A small network was trained on made-up records. Each row is its average activation on records with the value named, seen along a few directions.
Values that are neighbours, or in one group, have similar rows; names and order tell nothing.
In the rows, 500 means zero.
Random noise pushes rows far along 7 fixed directions. That doesn't count. These rows show it; they differ only by the noise:
[409,575,396,472,594,596,509,488,467,480,652,423,373,539,494,547,615,630,595,636,519,515]
[457,350,534,516,348,564,481,459,501,509,418,556,284,633,433,489,588,489,508,648,540,550]
[507,397,506,381,506,557,545,514,412,804,781,347,379,674,734,577,757,378,678,694,446,460]
[605,527,562,415,538,352,475,509,586,468,524,366,726,434,644,515,405,453,398,299,485,410]
[487,458,680,374,332,671,523,413,516,830,741,445,229,631,605,626,646,712,506,533,716,661]
[481,474,552,503,439,613,535,352,527,499,467,542,352,647,464,556,615,521,610,663,578,489]
[583,580,607,509,487,468,490,349,597,315,388,497,595,458,448,497,433,724,502,467,714,462]
[525,676,440,606,652,479,538,253,642,44,191,577,725,513,362,532,414,412,617,524,468,254]
[688,502,753,379,547,464,595,426,619,490,401,599,516,617,411,462,452,300,289,538,454,578]


Values of LOKA:
sez: [710,676,733,425,579,512,670,328,700,701,476,596,700,521,555,635,364,287,443,269,537,525]
sek: [407,421,215,564,501,394,403,714,281,419,446,480,575,302,494,313,460,446,538,547,343,427]
samif: [695,500,637,424,473,457,582,531,398,847,623,468,587,545,701,533,519,354,408,428,368,500]
rer: [388,304,473,458,433,534,481,705,409,756,638,510,341,535,553,459,552,372,520,569,481,643]
nel: [368,577,353,606,609,595,546,633,445,601,578,504,376,474,495,506,533,535,549,511,381,590]
muze: [588,619,696,599,516,499,514,423,399,355,322,639,541,501,224,388,422,657,408,642,563,602]
zago: [632,596,603,363,619,415,573,679,401,756,761,485,566,346,578,408,465,548,391,424,538,621]
rupi: [387,400,561,448,336,549,500,519,530,610,536,504,341,579,513,601,517,474,410,380,522,568]
gagor: [529,690,508,332,808,550,573,550,528,523,759,455,511,429,491,496,536,550,442,490,476,585]
fibi: [641,473,538,416,616,313,436,618,402,511,685,403,663,355,507,354,455,745,353,581,601,589]
rabo: [511,577,404,538,557,506,455,495,632,465,597,385,703,439,703,636,517,448,682,309,448,346]
The values of LOKA form a line.
A walk along LOKA starts at fibi and steps to its neighbour rupi. Put sek, nel, zago, rabo in the order it reaches them.
> rabo, nel, zago, sek
How many steps from neighbour to neighbour lead from muze to rer, at the fewest?
> 6

Values of TUVAN:
tuvo: [292,622,184,685,681,682,518,475,344,268,401,673,250,398,143,369,584,769,716,852,518,545]
semed: [401,430,323,689,444,540,514,401,553,221,216,668,477,497,366,498,487,505,752,609,603,356]
mune: [311,415,289,682,398,598,482,322,543,111,176,674,299,746,285,609,621,239,680,731,352,312]
rof: [425,503,521,680,137,705,482,306,724,586,272,710,398,547,513,745,368,473,552,134,590,477]
radan: [517,475,505,375,619,488,539,635,482,704,768,355,364,555,588,521,642,528,549,642,591,656]
gasab: [464,530,641,514,320,609,497,455,372,825,648,492,323,563,564,549,623,681,564,570,633,541]
kise: [732,834,887,253,693,658,719,347,459,676,814,512,410,581,385,533,519,882,252,622,699,864]
zemun: [638,468,676,303,556,358,446,545,554,582,599,436,664,492,622,448,440,315,158,386,331,458]
mav: [360,803,558,570,530,773,574,183,644,583,484,613,570,559,462,810,404,418,581,225,428,408]
kiged: [437,508,553,456,571,708,577,333,542,333,483,512,328,613,406,468,665,703,746,804,751,598]
The values of TUVAN form a ring.
List every value one step from gasab, in the order listed.
> kise, mav
List every value one step from mune, in the order listed.
> zemun, kiged
